Here are a small network's activations along a few directions, averaged over the inputs that share one value of a field.
Related values have similar rows: they may be neighbours, one step apart, or belong to one group.
(in the rows, 500 means zero)
Strong random noise was added to every row along 9 fixed directions; ignore it. To show where, here is one row again and again, with new noise each time:
565 583 805 451 700 248 358 650 654 623 802 474 389 715 215 125 250 608 385
480 507 293 408 552 789 469 592 543 406 446 305 305 421 645 455 659 509 460
674 591 656 429 453 318 415 594 554 594 363 599 594 427 262 556 246 486 456
452 454 469 541 529 618 492 529 471 539 597 478 453 468 576 258 591 515 496
451 448 357 561 348 645 550 375 382 463 481 481 442 559 576 746 693 276 647
482 520 546 557 355 443 464 364 394 738 493 750 603 422 456 418 438 140 542
270 378 340 709 608 474 595 324 541 435 508 530 917 521 716 225 456 376 539
457 409 417 511 679 655 461 355 399 444 625 619 443 641 785 329 670 608 406
355 387 422 594 530 473 598 432 550 434 521 395 566 679 500 527 391 350 620
513 508 487 534 492 374 532 571 581 461 378 509 694 474 463 528 282 592 552
462 482 499 567 550 453 492 419 514 421 635 446 530 712 486 537 555 450 546


Values of Fone:
t9: 445 353 554 564 432 506 653 566 459 501 572 476 463 504 531 427 577 616 584
t4: 596 447 478 415 347 614 542 594 385 599 277 604 326 373 483 654 362 509 571
t7: 390 546 486 545 584 463 547 411 480 482 768 551 385 593 706 471 685 653 498
t5: 268 542 286 583 390 460 593 496 520 540 476 618 559 421 753 464 373 393 651
t3: 560 479 568 520 618 458 426 328 453 441 486 538 735 559 480 489 580 504 316
t8: 520 551 505 567 369 506 521 404 440 500 422 564 619 333 478 680 688 502 536
t6: 485 483 596 490 372 435 536 398 412 555 638 505 350 661 333 752 543 306 582
t1: 385 348 462 579 552 555 603 220 390 414 533 448 595 583 560 530 800 212 477
t2: 376 493 575 566 354 421 567 443 403 718 530 697 429 500 561 564 309 470 659
The values of Fone form a 3 by 3 grid.
- List every value one step from t4, in the order listed. => t5, t3
- List every value one step from t8, in the order listed. => t7, t6, t2
Each value of Fone is a pair of two hidden parts, and every pair occurs once (3 first parts, 3 second parts).
- Changing only the second part turns t1 into t9. t6 has the same second part as t1; what does that change turn t6 into? => t5

Values of Sepud:
y23: 550 835 600 497 477 233 321 461 602 595 556 529 726 416 316 442 443 481 390
y22: 475 444 487 655 439 461 652 635 590 406 617 399 717 394 537 408 626 698 655
y17: 606 740 443 421 412 307 394 558 628 485 628 352 569 612 387 727 532 377 556
y2: 564 365 697 568 443 358 577 516 408 480 466 474 522 420 153 457 564 310 505
y25: 600 508 539 608 384 489 546 674 570 400 582 396 476 400 415 488 773 658 578
y7: 193 589 287 650 571 459 505 314 682 444 680 501 553 640 777 469 605 258 561
y13: 513 450 416 456 414 724 608 609 500 553 407 298 543  96 528 291 683 342 482
y5: 559 563 640 371 531 362 480 441 389 570 461 765 389 543 602 616 356 768 416
y21: 632 319 708 444 688 616 513 437 473 440 444 497 428 547 425 605 585 585 363
y12: 306 463 466 645 587 618 435 470 481 445 730 356 470 521 638 174 720 616 469
y20: 542 495 650 305 296 595 472 602 314 835 470 534 116 484 277 418 463  70 498
y4: 329 221 385 617 484 580 665 380 412 442 242 535 637 340 668 544 491 462 518
y6: 682 412 731 477 573 661 373 597 402 696 564 518 411 381 268 162 530 462 388
y11: 439 414 456 440 513 550 651 408 505 543 297 523 594 374 558 634 368 433 502
y19: 431 537 502 690 348 232 516 582 609 358 445 360 894 479 300 585 202 477 619
y1: 482 445 332 575 604 552 414 136 523 322 405 676 925 527 711 363 692 167 382
y24: 547 369 479 621 507 504 612 590 542 271 556 257 643 689 476 637 656 647 712
y10: 562 653 590 422 371 217 540 517 571 536 420 450 620 454 215 656 367 226 491
y16: 396 819 425 617 320 376 396 662 659 612 709 488 417 543 489 428 323 354 705
y18: 514 674 422 487 516 423 465 659 563 477 494 431 586 488 540 430 348 762 441
y14: 454 281 544 564 633 609 509 370 534 394 336 380 496 606 409 566 465 391 468
y3: 429 529 602 665 435 429 487 337 523 588 650 462 614 605 290 600 562 207 642
y8: 583 519 763 671 429 394 481 504 420 585 705 414 720 406 209 389 646 654 532
y15: 412 464 425 517 175 343 623 539 434 500 365 663 523 607 377 869 269 383 741
y9: 507 295 399 540 605 716 587 381 362 449 524 356 443 679 547 548 638 519 502
The values of Sepud form a network in which each value has 4 neighbours.
- List every value one step from y24, in the order listed. => y22, y17, y6, y1
- List every value one step from y8, in the order listed. => y23, y11, y3, y9
- List every value one step from y2, in the order listed. => y25, y4, y10, y15
- What is the length, in steps, of the shortest route from y12 to y5? => 2
Each value of Sepud is a pair of two hidden parts, and every pair occurs once (5 first parts, 5 second parts).
- Changing only the second part turns y6 into y18. y21 has the same second part as y6; what does that change turn y21 into? => y5
- Changing only the second part turns y15 into y1. y2 has the same second part as y15; what does that change turn y2 into? => y25
- Changing only the second part turns y4 into y7. y19 has the same second part as y4; what does that change turn y19 into? => y16
- Changing only the second part turns y23 into y3. y20 has the same second part as y23; what does that change turn y20 into? => y24
